These are the activations of a small neural network, seen along a few directions. Each row is one input.
In each table, some parts of the input vary, and every possible input appears once, in random order.
A made-up example of a description, with smaller parts first: one of 5 places around a ring, together with either a single point or one of 9 places along a line or (one of 2 separate values, together with one of 6 places along a line).
Shared parts are said once, and a part with two or three values counts as separate values.

Other details of the inputs vary at random and push rows far along three fixed directions, the same in every table; ignore that.

A family of inputs:
x1: [  1   9  42  74  58   8 -38 -43 -13  21 -45]
x2: [ 26 -45 -24  -7  -6  44 -64  26  64  12  30]
x3: [-57  27  -8 -73 -52  16  35  85  22 -12  29]
x4: [  1  32 -62  32   5  10  11 -12  28  -2  21]
x5: [ 11   2 -23  39  12  26 -72 -39  36  21 -29]
x6: [ -9  32 -47 -22 -54   3  27 -15  -1  -6  -2]
x7: [ 30   9  42  88  36  10 -52 -22 -31   9 -41]
x8: [ 19  96 -15 -26 -35 -57  27 -52   1  -8  40]
x9: [  7 -60  46   9  68  18 -52  15  21  38 -14]
x10: [ 23   8  17 -11  36  -6 -94  25  71  56  63]
x11: [ 16 -77  67 -23  24  17 -25  59 -29  29   5]
x12: [  8   0  -1 -56 -54  18  25  15 -15 -14   5]
x13: [ 46  19 -72  36  -9   8  -7 -45  14 -28  14]
x14: [-20  -5  31 -71 -25  -4  58  12 -22   0 -13]
x15: [ 27  34 -55  30 -30  -4  32   9 -14 -23  24]
x16: [ 24  26 -38  -9 -56   5  21 -45   5 -36   1]
x17: [-16  29 -39 -16 -18  41 -13   4  53   8   6]
x18: [  5   8  -7  11  10 -67  71 -71 -43 -64  -9]
x19: [ 13 -37  35  11  22 -42  32 -16 -68   9 -23]
x20: [-17 -20 -38 -48  -6  49 -22  67  74  29  42]
x21: [-32  47 -35 -39 -38  -7  50 -10  -1 -45   9]
x22: [-28  27 -46 -27 -24 -17  59  23  -3 -36  39]
x23: [  8  37 -48  31  -5  17 -19 -70  56 -15 -15]
x24: [-36  45 -42   6 -13  28 -21   5  43 -17  16]
x25: [ -8  -8  63  20  32 -45  18 -70 -46 -38 -47]
x26: [  6 -20   1  49  71  -2 -56 -33  22 -12 -10]
x27: [ -1 -31  18 -47  -7 -27  63   0 -14  -8   5]
x28: [  0 -75  57 -47  12 -18  12  40 -39  31 -10]
x29: [-13 -57  63 -26   7 -19  17  82 -45  41  -3]
x30: [  8  -7  -3  78  80  -5 -57 -44  13 -14 -14]
x31: [ -3  -7 -21 -48 -46  70 -47  62  54  18  28]
x32: [-25 -32  78 -30 -10  -6   9  65 -46  40 -26]
x33: [ -5  66 -49  51  -2  22 -11 -19  39   0  -9]
x34: [ -8  51 -40  35   4 -48  67 -21 -33 -52   8]
x35: [ 24  -4  44  71  32  18 -52 -26 -31  11 -33]
x36: [-24 -24 -23 -75 -63  41 -28  46  67  26  18]
x37: [-38 -28  67 -74  -3 -10  28  33 -28 -12 -14]
x38: [  2   3 -11  -2 -23 -46  75  -7 -67  -8   2]
x39: [ 25 -12 -55  42   7   1 -43 -47  45   4   1]
x40: [ -4  -3  52  26   6 -30  23 -26 -75  12 -43]
x41: [ 26 -13  27  18  -1 -30  53  -4 -82 -16   0]
x42: [ -8 -44  52  20  58  20 -42  66  17  50  -4]
Description of these inputs: one of 2 separate values, together with either a single point or (one of 4 places along a line, together with one of 5 places along a line).
- The inputs of x32 and x29 match in every part but the choice among 2 separate values. If x35 is changed in the same way as x32 into x29, which row does it become? => x41
- The inputs of x38 and x40 match in every part but the choice among 2 separate values. If x20 is changed in the same way as x38 into x40, which row does it become? => x17
- Start at x30 and move only the place on the line of 4, one step at a time. The first step leads to x20. Which rows follow, in order? => x19, x11
- Which other rows does x42 become when the choice among 2 separate values takes its other values? List them by row number. => x33

A family of inputs:
x43: [ -6 -10  38  10  28 -43  53 -17 -72  -6 -22]
x44: [ -6   1  -7  16  27  10   4   6  17 -13   2]
x45: [-25  12  42  22  24   5 -21 -25  -6  10 -44]
x46: [ 14 -69  57 -11  21  37 -57  44  15  60 -15]
x47: [ 14  -9  44  15  43 -13 -11  -3  -5  13   2]
x48: [ 12 -31  27  15  36 -19  -4 -33 -29  -5 -17]
x49: [ -7  -4 -34  29  17  51 -66  26  49  20   8]
x50: [-10  31 -36  -9 -47 -31  86  -5 -46 -50   1]
x51: [  5   9 -49 -23 -17   9  22 -10  40 -18  27]
x52: [-11  43 -54  -2 -28  30 -28 -46  60 -30  -8]
x53: [ 21 -38  25  40  65  12 -65 -20  39  40 -15]
x54: [  1 -38  90 -24  39 -20  16  27 -40  -2   0]
x55: [ 13 -44  75  -1  25  26 -50  48  -6  44  -5]
x56: [-29  -5 -10 -42 -29 -14  47  46  -6  -1  19]
x57: [-24  10 -14 -40 -30  36 -32   0  61  11  -1]
x58: [-25   3 -37 -25 -23   5   7  47  35  20  23]
x59: [ 17  61 -78  42  -3  -2 -12 -51  27 -32  26]
x60: [ -4 -27  14 -49 -11 -22  43   7 -30  -1   7]
x61: [  5   3 -64  15  -6  18 -39 -13  61 -19  19]
x62: [-13  -1 -15 -35 -21  10 -15  48  33 -10  40]
x63: [ 14 -53  39 -10   9  36 -38  31  10  26  -9]
x64: [ 10  -4 -16 -51 -56   5  62  14 -22 -29   9]
x65: [  8 -20  70  -1  37 -43  19  -6 -67   6 -12]
x66: [  5 -15 -33  16   8  14 -47  -6  50   1  11]
x67: [ 33  25  -9  89  32 -20 -46 -57  -3  10 -18]
x68: [ -3 -35  -5 -20   1   5 -31  25  38  31  11]
x69: [ 16   0  37  15  14 -27  13 -18 -57   0  -9]
x70: [-29 -31   2 -22   4  25 -32  69  40  21  19]
x71: [ 19   1 -15  20  21  -9   7 -44  13  -7   1]
x72: [  0  -3  21  38  10 -32  31 -18 -54  -6 -26]
x73: [ 20  30  -8  14  -8 -31  28 -30 -42  -2  -2]
x74: [-16 -56  52   0  38  36 -57  60   5  50  -8]
x75: [ 15  30  -9  10   5 -42  32 -35 -36  -5   3]
x76: [  4   5 -49 -24 -19  -4  12  -9  21   6  18]
x77: [ 24  11  14  76  30 -10  13 -48 -49 -14 -42]
x78: [ 14  18 -16  88  60 -19 -25 -62 -13  10 -30]
x79: [-20   7  -9 -44 -19 -10  72  31  -9 -17  18]
x80: [-33   7  53 -68 -29   5   7  31   0  12   1]
x81: [  5  15  13  52  33   9 -57 -80  20  -8 -49]
x82: [-28  55 -51  15 -16  37 -31 -22  60 -12 -10]
x83: [  6   1  -3  -2  -1  18 -31  20   9   5  18]
x84: [  7  25 -35  -2 -19  14  -9   3   9 -21  25]
x85: [  4   7 -54 -13 -14   6   5 -17  23 -27  19]
x86: [  1 -24  55  -4   2  -9  45  23 -62  11 -24]
x87: [ 21  -4  10  41  20 -60  36 -72 -53 -23 -28]
x88: [ -9   6  -9 -36 -43  10  63  39 -28 -22   5]
x89: [ -7  11 -32 -31 -44  21 -10  46  32 -13  40]
x90: [  8  13 -38 -26 -20 -13  57 -24   5 -41  17]
x91: [ 15 -36  27  17  14 -14 -19 -10 -14  25 -21]
x92: [-12  17 -52   2 -32  12   1  27  30  14  15]
x93: [  6 -21  -7 -25 -15   2   5   6  -5  20   2]
x94: [  1 -65  74 -21  10 -20   9  19 -50  10 -21]
x95: [ 20 -33  48 -14  -8 -17  44  -8 -59   3 -24]
x96: [  6  -7  33 -45 -33   2  41  41 -38 -14  12]
x97: [ -9   3  71  11  32  -1 -52 -17   1  35 -37]
x98: [  4  34 -30  -9 -46 -16  85  -4 -41 -10  -4]
x99: [  4 -16  36 -47 -28  15  17  56 -18   7  17]
x100: [-19  23  15  50  36  23 -54 -39  21  -9 -45]
x101: [ 13  45 -66  29 -28   9 -24 -14  40  -8  28]
x102: [-13  15 -51  -5 -21  31   0  25  20 -14  17]
x103: [ -6  42   9  75  40  -7 -34 -77  -1   7 -59]
x104: [ -7 -51  64  -7  38   8 -68  57  19  44  10]
x105: [-5  6 -9 18 24  4  8  1 17  5  4]
x106: [ -5  29 -58   8 -22  10  14   2  10   8   9]
x107: [  9  -9  32  31  33 -21 -27  -9 -13  -3  -1]
x108: [ -4 -40   3 -44 -15  26 -19  39  16  25  15]
x109: [ -9 -32 -25 -42 -35  39 -37  55  58  26  30]
x110: [ 27 -15   9  45  32 -10 -15 -54 -33 -19 -29]
x111: [-21  42  -6 -20 -24  24 -28  -6  40  -8   6]
x112: [  3  23 -47  63  36  12 -32 -35  20 -20  -5]
x113: [  0  27 -16 -31 -23 -30  57  -5 -36 -41  23]
x114: [ 11  30 -42  64  39   3 -17 -38  36  10  -6]
x115: [ 18  27 -24  -6 -32  12   5  13  10  15  17]
x116: [  6 -43  50 -27   4 -19  30   1 -60  -2 -16]
x117: [-16  21 -27 -20 -19 -26  73  -3 -37 -30   8]
x118: [ 15  17 -18  31  30  17 -42 -10  49  -1  22]
x119: [  1  51 -58  26 -39 -35  76 -39 -39 -49  -3]
x120: [ 22  31 -10  31  24 -23   7 -36   5   4   5]
x121: [-25 -10  25 -47 -17  21 -24   7  34  29 -15]
x122: [  5  29 -25  -9 -40 -18  33   0 -16 -26  22]
x123: [-10 -55  10 -39 -14  39 -47  62  41  17  17]
x124: [-19 -32  52  -9  18 -32  38  25 -53 -14 -16]
x125: [ -7  -7  26 -43 -17 -37  34  35 -24  14  16]
x126: [-28  39  -5 -51 -43  21  -2  14  31 -22  13]
- The inputs of x79 and x51 match in every part but one. If x82 is changed in the same way as x79 into x51, which row does it become? => x81
- The inputs of x93 and x73 match in every part but one. If x109 is changed in the same way as x93 into x73, which row does it become? => x101
- The inputs of x88 and x96 match in every part but one. If x43 is changed in the same way as x88 into x96, which row does it become? => x65
- What is each input in this table made of? => one of 3 separate values, together with one of 4 places along a line, together with either a single point or one of 6 places along a line
- Which other rows does x114 become when the place on the line of 4 takes its other values? List them by row number. => x44, x79, x105
- Which other rows does x46 become when the choice among 3 separate values takes its other values? List them by row number. => x98, x115
- Which other rows agree with x52 in the choice among 3 separate values and the place on the line of 4? List them by row number. => x61, x64, x85, x90, x110, x123
- Which other rows does x61 become when the choice among 3 separate values takes its other values? List them by row number. => x62, x124
- Which other rows does x84 become when the place on the line of 4 takes its other values? List them by row number. => x69, x73, x83
